These are the activations of a small neural network, seen along a few directions. Each row is one input.
In each table, some parts of the input vary, and every possible input appears once, in random order.
Descriptions start from the smaller parts, as in this example, which fits no table here: one of 8 places around a ring, together with either a single point or one of 11 places along a line or (one of 2 separate values, together with one of 6 places along a line).
Shared parts are said once, and a part with two or three values counts as separate values.
In the rows, zero is written as 128.

Other details of the inputs vary at random and push rows far along two fixed directions, the same in every table; ignore that.

Rows:
x1: [128 107 112  88 159 107 140 203 152  82 156 142 139 106 122 181 159]
x2: [ 95 154 133 136 131 115 121 154 110 142 106 165 127 177 120  99 132]
x3: [103 136 161 153 122 164 142 130 133 144 123 133 155 155 134  96  76]
x4: [181 101  87 112 121 120 130  67 146 162  96 104  79  60 170 114 160]
x5: [195 121  99 111 116 101 117  60 136 157  94  99  81  61 147 121 161]
x6: [102 129 143 103 164 144 143 188 164  82 177 134 151 165 117 179 148]
x7: [162 118 110 120 112  97 116  96 124 146 109 108 108  90 127 123 142]
x8: [153 123 118 119 118 103 115  96 124 155 108 103 100  87 129 128 144]
x9: [132 129 125 151 116 139 129 108  98 138 107 139 128 118 142  95 101]
x10: [114 124 123  94 163 127 135 188 156  76 174 137 135 141 116 195 170]
x11: [156 124  76 110 116  88 109  75 136 186  75 128  59  98 153 106 196]
x12: [101 145 142 172 107 159 122  99  90 132 130 140 143 174 124  94  90]
x13: [118 151 144 170 112 167 128  95 101 120 128 146 148 176 131  93  89]
x14: [120 141 132 150 124 151 128 115 107 110 137 142 139 160 128 117 114]
x15: [129 122 126 150 108 138 131 111 120 142 114 135 138 126 136 100  99]
x16: [146 117 115 128 123 129 134 125 135 124 121 136 131 110 139 121 124]
x17: [115 132 128 153 109 150 121  90 119 145 129 124 123 149 130 115 120]
x18: [105 144 162 154 125 164 141 144 129 126 128 147 162 157 127 106  76]
x19: [100 144 175 150 117 141 128 127 123 154 124 114 153 158 112 101  78]
x20: [110 130 137 136 128 153 132 118 141 129 144 122 134 159 130 129 125]
x21: [148 148 144 143 120 128 124 105 104 130 109 129 135 126 125  99 100]
x22: [148 120 120  71 167  88 130 188 157  91 151 118 118  88 113 196 180]
x23: [161 115  97 125 125 119 127 103 110 132 105 130 103  82 152 115 140]
x24: [100 145 149 170 105 168 126  95 116 142 132 133 144 176 125 101  91]
x25: [117 155 165 156 119 137 125 129  96 128 119 135 156 154 111  97  76]
x26: [ 98 143 168 147 119 128 127 159 117 124 138 133 169 165  96 119  81]
x27: [100 150 158 151 128 169 135 137 135 108 151 144 160 186 118 128  99]
x28: [135 125 140  77 170 104 138 192 166  94 155 116 134 112 113 183 159]
x29: [137 132 137 123 125 114 121 122 127 140 120 113 122 110 119 131 128]
x30: [161  97  84  71 160  94 133 163 158 104 137 122  93  56 143 188 199]
x31: [132 120 122 128 127 132 132 127 131 136 120 129 122 106 139 127 126]
x32: [107 139 125 124 127 115 122 123 142 173  98 138 106 158 135  99 150]
x33: [163  94  84 114 116 112 123  72 133 174  96  98  75  58 163 117 162]
x34: [ 85 115 148  92 172 126 147 235 158  88 171 137 156 137 113 184 137]
x35: [179 103  68 123 105 113 114  48 130 147 112 109  79  86 154 126 178]
x36: [ 93 127 143  96 170 139 143 206 165  75 184 135 153 165 112 191 153]
x37: [ 89 120 138  98 171 114 140 242 122  69 168 154 155 132 108 182 138]
x38: [110 128 131 108 154 133 138 190 152  69 177 147 158 165 109 179 146]
x39: [141 139 145 133 121 123 127 126 131 124 124 127 147 134 115 118 105]
x40: [111 126 131 148 113 152 125  90 129 152 131 114 123 152 135 112 120]
x41: [116 140 131 151 123 149 126 116 104 113 137 141 138 160 127 118 115]
x42: [115 140 164 131 131 133 131 138 136 138 129 115 146 144 115 120 100]
x43: [167 120 110 120 114  99 117  95 127 143 109 110 110  91 129 123 141]
x44: [156 110  93 125 122 113 123 101 104 139 104 126  97  77 151 117 145]
x45: [ 92 154 142 159 104 129 120 123 120 167  97 160 139 195 119  72 105]
x46: [115 119 117  89 164 120 133 189 155  78 174 133 128 133 116 200 179]
x47: [162 105  90  65 163  62 119 172 126  96 139 113  91  57 121 193 204]
x48: [130 142 159 140 119 138 129 106 134 152 116 111 138 138 124 101  94]
x49: [146 125 116 128 133 130 133 128 114 117 117 141 125 105 143 119 124]
x50: [ 88 134 166 144 133 159 144 162 136 130 137 136 163 160 125 114  81]
x51: [133  95  96  76 161  91 135 203 151  87 155 133 122  85 124 193 182]
x52: [104 129 130 148 115 142 125 125 122 121 147 135 145 165 117 127 117]
x53: [154 119 122 114 123 108 121  95 136 159 110  95 101  90 135 124 143]
x54: [132 119 114 137 114 143 124  75 134 153 125 108 106 130 144 117 140]
x55: [137 145 146 135 129 122 125 131 106 119 121 131 140 129 117 116 106]
x56: [111 138 131 151 122 147 125 118 101 116 138 140 137 159 125 118 115]
x57: [161 109  94 133 106 123 122  67 121 169  92 112  87  72 157 105 141]
x58: [123 117 121 129 124 128 129 130 125 141 121 127 119 105 135 128 127]
x59: [165 125 115 117 120 105 118  90 130 151 106 104  99  83 133 127 146]
x60: [ 98 129 148 162 107 147 132 135 112 140 124 142 159 154 122  97  76]
x61: [142 134 130 125 128 107 120 125 104 127 118 122 122 109 121 125 126]
x62: [100 141 149 154 121 158 133 139 129 106 153 146 166 188 113 124  98]
x63: [118 130 126 157 103 147 123  94 118 135 132 131 137 160 126 109 112]
x64: [147 137 139 144 107 123 122  98 121 143 111 121 137 128 121 101 101]
Description of these inputs: one of 4 places along a line, together with either a single point or (one of 3 separate values, together with one of 5 places along a line).
Q: Changing only the place on the line of 4 turns x6 into x27. The same change can be made to x50. Which row results?
A: x31
Q: Changing only the place on the line of 4 turns x33 into x60. The same change can be made to x54. Which row results?
A: x63
Q: Which other rows does x24 become when the choice among 3 separate values takes its other values? List them by row number.
A: x29, x57
Q: Which other rows does x62 become when the choice among 3 separate values takes its other values? List them by row number.
A: x1, x64
Q: Which other rows does x3 become when the place on the line of 4 takes its other values? List them by row number.
A: x1, x23, x30

Rows:
x65: [113 146 189 115 150  95 138 229 111 115 117 138 178 107  92 125  64]
x66: [135 148 124 155 109 132 115  81  96 139 110 136 119 151 129  93 120]
x67: [117 112 119 109 157 137 141 184 133  72 167 141 141 114 128 180 146]
x68: [126 116 131 130 123 142 133 109 145 148 129 108 124 123 139 122 121]
x69: [130 109  90  92 138  85 118 139 144 139 123 121  90 103 129 158 196]
x70: [161 114  84 127 111 121 124  71 136 168  89 128  85 100 164  97 158]
x71: [139 146 157 143 119 145 127 109 128 114 143 115 153 148 111 129  96]
x72: [134  93  90  78 162 111 138 170 163 109 145 124  98  78 146 186 195]
x73: [116 124 147 139 131 154 137 140 123  99 159 123 157 142 121 140  99]
x74: [ 99 156 150 156 113 140 121 107 118 163 106 141 131 183 124  83 107]
x75: [178 114  78 136 107 125 121  62 112 139 101 132  93  92 160 104 150]
x76: [122 150 169 152 110 152 127  93 144 160 120 110 144 161 119  99  88]
x77: [ 94 137 137 133 134 124 124 170 111  97 153 146 152 163 102 147 125]
Q: Describe the family of inputs behind these rows.
A: either a single point or (one of 2 separate values, together with one of 6 places along a line)
Q: Which other rows does x66 become when the choice among 2 separate values takes its other values? List them by row number.
A: x74
Q: A walk changes only the place on the line of 6. It starts at x76 and steps to x68. List the rest of the walk in order.
A: x72, x70, x74, x69
